A small network was shown many inputs. Here are its activations along a few directions, one row for each input.
Each table varies a few parts of the input and shows all the possible inputs, shuffled.
A made-up example of a description, with smaller parts first: one of 5 places around a ring, together with either a single point or one of 9 places around a ring or (one of 3 separate values, together with one of 4 places along a line).
Shared parts are said once, and a part with two or three values counts as separate values.
(in the rows, 128 means zero)

Other details of the inputs vary at random and push rows far along two fixed directions, the same in every table; ignore that.

Rows:
R1: [145 140 118  82 125 130 128 138  90 149 104 152]
R2: [121 137 111 113 104 175 132  77 193  56 155  63]
R3: [134 134  77  24  81 165 141  79 103 148 122 102]
R4: [122 135 121 118 103 179 131  82 195  61 158  57]
R5: [152 126 137 170 110 164 124 111 174  67 162  88]
R6: [137 133 126 157 147 118 109 139 118 107 142 153]
R7: [111 140  98 108 114 175 118  71 183  48 171  74]
R8: [124 117 140 132 138 101 132 156  88 204 108 153]
R9: [146 129 145 159 135 126 121 149 129 122 129 137]
R10: [147 142 125  88 123 138 125 139  96 160 103 144]
R11: [146 128 153 163 136 129 123 150 128 128 129 131]
R12: [125 117 101 171 115 140 118  86 169  65 187  98]
R13: [111 141 135  81 136 134 130 137 111 171  97 128]
R14: [142 124 140 152 136 117 126 142 121 103 132 149]
R15: [113 122 133 149 126 141 133 102 180  53 158  96]
R16: [141 117 159 222 161  88 118 170 138 105 134 166]
R17: [130 127 116  86 116 127 133 129  90 196 108 133]
R18: [112 140 112  57 120 148 136 109 122 127 112 116]
R19: [104 117 171 216 171  85 124 165 156 113 132 150]
R20: [122 118 124 124 138  88 135 149  84 181 109 170]
R21: [116 143 125  61 117 162 133 112 126 151 109  96]
R22: [142 117 169 226 159  98 119 172 140 113 138 154]
R23: [128 130 108  86 119 118 133 128  90 187 105 143]
R24: [128 125 120  89 115 130 134 130  90 197 108 133]
R25: [144 128 137 156 136 116 122 145 126 111 129 147]
R26: [105 131 156 124 155 109 129 163 105 179  95 151]
R27: [138 137  85  33  78 176 137  80 115 159 125  85]
R28: [134 130  91  69  98 146 135  97 114 154 122 112]
R29: [103 133 142 116 158  95 128 159 104 164  95 164]
R30: [133 111 113 169 104 137 132  92 175  71 172  92]
R31: [129 126  97  64  99 140 140  99 102 146 125 120]
R32: [104 116 164 215 173  80 124 165 156 108 131 155]
R33: [151 125 124 156 112 152 127 107 164  49 161 105]
R34: [103 131 142 118 159  94 131 158 105 159  99 166]
R35: [142 119 161 225 159  91 118 169 141 103 136 161]
R36: [123 120 130 128 136  96 131 150  89 193 107 162]
Each input here is: one of 3 separate values, together with either a single point or one of 11 places along a line.
Q: The inputs of R1 and R34 match in every part but the choice among 3 separate values. If R10 is changed in the same way as R1 into R34, which row does it become?
A: R19
Q: Change only the place on the line of 11 in R8. List by row number the other rows that result.
A: R3, R17, R20, R23, R24, R27, R28, R30, R31, R36
Q: Change only the choice among 3 separate values in R22. List by row number the other rows that result.
A: R13, R17

Rows:
R37: [132 119 110 141 112 126 131 108 147  90 147 118]
R38: [122 129 152 118 159  82 138 180  85 200  72 186]
R39: [136 125 122  86 119 100 139 142  73 194  92 161]
R40: [136 154 122  40  98 201 132  94 144  97 118  79]
R41: [146 127  86  51  86 151 138  93  89 146 128 124]
R42: [ 65 110 158 154 162  82 143 143 150 139 121 135]
R43: [132 126 136 144 118 155 133 100 192  28 158  82]
R44: [135 108 146 225 160  71 115 170  99 153 147 181]
R45: [121 145 133 115 153 132 112 138 122 115 119 140]
R46: [127 134 112 153 121 157 124  93 186  31 168  92]
R47: [127 155 130  69 138 154 115 131 111 141 105 126]
R48: [ 66 128 146  70 155 105 148 144 104 205  81 140]
R49: [149 138 101  60  90 171 127 106 102 170 121 101]
R50: [ 68 122 165 162 168 103 126 153 150 159 121 125]
R51: [136 109 126 182 119 106 132 118 145  93 152 133]
R52: [126 128 116 136 118 129 131 107 164  78 142 118]
R53: [120 121 151 210 176  70 111 174 123 147 125 179]
R54: [135 152 116  87 116 174 121 102 147 100 135  89]
R55: [112 138 147  97 160  92 126 172  75 160  87 193]
R56: [144 102 149 187 131  96 139 153 111 150 134 154]
R57: [151  99 144 216 112 131 139 115 175  64 178 102]
R58: [ 63 127 163 108 172  91 137 167 103 215  80 154]
R59: [126 115 165 218 166  81 116 186 122 158 121 167]
R60: [136 138  99  42  97 147 140 102 118 148 104 110]
R61: [141 106 149 206 126 109 138 132 158 102 147 126]
R62: [136 123 139 213 133 132 115 117 194  65 172  97]
R63: [123 148 144  73 144 125 133 163  82 193  69 156]
R64: [128 129 121 150 113 152 131  93 188  29 163  90]
R65: [ 79 126 133 153 134 154 125  86 207  74 172  60]
R66: [143 120 134 192 126 127 117 121 152 108 159 116]
R67: [139 137  78  53  96 152 129  89  98 149 123 123]
R68: [137 123 100  93 122 106 128 137  56 194 113 175]
R69: [132 141 125  73 109 163 136 103 146  77 130  98]
R70: [123 118 121 166 149  91 122 149 112 135 129 166]
R71: [145 120  90 113 100 151 128  92 121 107 160 117]
R72: [114 125 156 197 169 101 115 157 145  70 146 163]
R73: [ 68 106 144 191 145 108 137 104 202  60 168  96]
R74: [147 136  94  58  79 181 145  79 147 111 130  71]
R75: [137 136 122 159 116 163 117  94 197  57 169  76]
R76: [121 147 150  70 150 129 129 164  85 180  70 155]
R77: [127 127 126 145 119 154 127  96 188  22 161  92]
R78: [149 113 137 185 117 138 122 128 142 114 161 113]
R79: [148 138  85  56  97 162 122  94  89 156 134 118]
R80: [145 102 155 217 132 112 131 146 142 113 153 134]
R81: [140 104 139 172 128  92 136 147 116 138 134 150]
R82: [136 159 108  48  97 199 125  92 146 111 121  72]
R83: [116 134 155 190 176  90 113 170 123 123 124 168]
R84: [146 143 102  55  92 169 126 104 103 175 111 105]
R85: [154 117  99  99  78 153 142  87 128 111 153  94]
R86: [138 129 132 159 107 166 132  97 203  57 156  72]
R87: [134 119 144 209 147 111 115 142 154 104 155 128]
R88: [153 108 122 168  92 155 143  94 177  69 172  79]
R89: [118 132 184 190 176 101 113 190 124 129 114 166]
R90: [142 131 116 104 101 161 134 107 142 125 126  93]
R91: [130 116 123 121 134  81 131 159  65 191 104 186]
R92: [140 115 101 153 110 136 125 102 140  93 165 119]
R93: [121 138 104  80 140 104 125 143  80 186  91 173]
R94: [133 109 138 188 132  99 134 137 152  97 145 129]
R95: [143 103 140 172 128  94 136 145 111 135 139 154]
R96: [135 111 157 223 162  77 114 178 108 159 140 172]
R97: [126 153 137  84 142 147 115 139 107 136 112 135]
R98: [119 127 128 110 148  77 130 164  81 190  85 188]
R99: [121 147 136 114 150 135 112 139 118 112 123 144]
R100: [124 137 126  72 134 100 138 151  89 184  80 164]
R101: [138 133 121 109 105 159 133 108 156 120 124  93]
R102: [129 131 134 135 123 135 137 118 162  75 137 106]
R103: [141 129 125 100 111 137 135 128 104 173 106 129]
R104: [ 72 147 102  32 130 151 129  93 122 165 113  98]
R105: [129 144 130  71 124 143 142 131 114 143  95 126]
R106: [136 134 108  89 131 110 120 145  59 206 105 167]
R107: [122 134 133 161 157 101 114 149 129 132 125 157]
R108: [142 144  86  56  99 158 122  92  99 157 123 114]
R109: [141 110 149 213 148  89 116 161 108 154 148 162]
R110: [123 141 101  80 130 124 126 124 108 146 109 149]
R111: [157 114 121 179  89 169 125  93 174  76 184  72]
R112: [119 136 161 100 165  99 135 181  82 179  70 177]
R113: [135 154 108  47 106 170 126 112 124 158 103 103]
R114: [133 124 119 176 135 123 115 121 150  97 155 122]
R115: [126 151 140  79 139 151 118 145 112 150  95 129]
R116: [ 68 140  95  29 126 145 137  91 121 157 113 107]
R117: [134  98 141 207 139  72 129 156 105 134 145 175]
R118: [131 151 127  32 112 170 140 116 112 128  98 113]
R119: [139 132 117  96 103 152 142 104 151 119 121  98]
R120: [140 101 159 229 137 101 128 156 145 121 148 138]
R121: [143 148  98  61  86 192 126  83 155 120 130  67]
R122: [144 117 139 176 139 110 117 147 108 149 146 149]
R123: [123 153  97  32 123 162 124 106 106 121 108 125]
R124: [139  99 167 228 149  78 129 179 108 162 131 171]
Q: The inputs of R118 and R89 match in every part but one. If R38 is changed in the same way as R118 into R89, which row does it become?
A: R113
Q: The inputs of R124 and R85 match in every part but one. If R76 is changed in the same way as R124 into R85, which row does it become?
A: R43
Q: What do these inputs look like to the network?
A: one of 8 places around a ring, together with either a single point or one of 10 places along a line
Q: A walk changes only the place on the ring of 8. It starts at R92 and steps to R106. List the rest of the walk in order.
A: R96, R49, R120, R88, R81, R91

Rows:
R125: [139 146 139  93 124 161 127 129 124 130 113 110]
R126: [153 129 140 121 138 103 124 173  72 187  93 173]
R127: [121 122 107  91 112 125 139 107 114 159 125 119]
R128: [141 148 140 100 130 159 122 135 122 141 111 116]
R129: [130 111 126 174 103 148 135  91 182  91 172  69]
R130: [119 146 137  96 129 151 123 131 136 149 107 110]
R131: [125 142 135 113 151 119 118 147 107 124 111 158]
R132: [ 95 116 150 174 162  85 128 152 138 128 132 154]
R133: [117 127 114  99  94 178 138  77 182  80 155  53]
R134: [158 146 102  38 105 150 134 129  72 183  86 145]
R135: [126 108 116 171 103 145 141  86 187  77 169  78]
R136: [161 140  86  81  89 174 123  81 138  80 151  97]
R137: [134 144 132  88 130 144 127 129 118 120 111 129]
R138: [125 133 164 148 168  96 128 182  96 161  89 180]
R139: [102 113 152 179 151 104 137 144 155 120 132 133]
R140: [101 112 137 197 142 118 126 112 189  55 173 108]
R141: [118 130 152 177 173  95 116 166 120 105 124 174]
R142: [128 113 116 143 101 144 137  91 163 106 158  79]
R143: [106 115 156 175 144 117 132 141 157 125 139 115]
R144: [142 120 132 188 155  91 116 159 114 110 137 173]
R145: [159 121  92 115  68 187 138  65 168  70 170  67]
R146: [154 114 146 209 141 103 121 149 146  86 151 146]
R147: [129 127 174 182 166 101 123 178 121 129 113 160]
R148: [155 137 136 111 138 114 119 172  68 208  88 170]
R149: [133 148 126  83 129 147 124 122 120 112 118 130]
R150: [119 130  75  71  94 158 134  68 137 112 149  90]
R151: [110 120 111 119 132 101 131 122 106 160 126 145]
R152: [105 111 146 187 140 116 133 122 182  77 159 109]
R153: [108 151 111  44 131 137 124 121 105 149  96 138]
R154: [145 118  99 141  98 145 126  90 146  80 168 109]
R155: [145 114 124 148 119 110 130 133 110 136 135 148]
R156: [111 110 135 179 149  77 130 143 123 146 137 156]
R157: [120 150 128  55 119 158 131 124 119 158  96 107]
R158: [109 126 168 173 161  97 125 168 137 132 111 149]
R159: [109 140 112 110 125 152 123  99 166  66 142 100]
R160: [103 127 151 128 155 106 129 162 106 198 100 149]
R161: [149 125 109  91  95 144 133 116  97 161 124 122]
R162: [149 118 129 142 111 131 129 131 112 153 134 128]
R163: [ 89 117 138 166 165  86 126 150 127 129 129 159]
R164: [138 135  84  55 106 136 129 112  69 171 115 152]
R165: [162 136 123 107 109 149 126 131 111 145 120 121]
R166: [115 154 113  21 118 156 137 120 104 171  79 124]
R167: [142 109 127 192 121 112 125 123 143  91 166 135]
R168: [125 125 117 109 111 140 132 111 124 173 126 105]
R169: [104 125 160 193 165  91 121 155 158  92 134 150]
R170: [151 132 122 126 132 113 121 144 101 136 121 159]
R171: [110 139 138  99 144 118 128 141 119 143 101 142]
R172: [154 121 118 142  98 154 125 110 134 131 149 104]
Q: The inputs of R149 and R137 match in every part but one. If R156 is changed in the same way as R149 into R137, which row does it become?
A: R127
Q: The inputs of R159 and R171 match in every part but one. If R164 is changed in the same way as R159 into R171, which row does it become?
A: R155
Q: What do these inputs look like to the network?
A: one of 6 places around a ring, together with one of 8 places along a line
Q: Change only the place on the ring of 6 in R142. List by row number the other rows that result.
A: R126, R133, R147, R158, R161
Q: A walk changes only the place on the line of 8. It starts at R144 and steps to R136. List the rest of the walk in order.
A: R170, R146, R134, R126, R165, R148
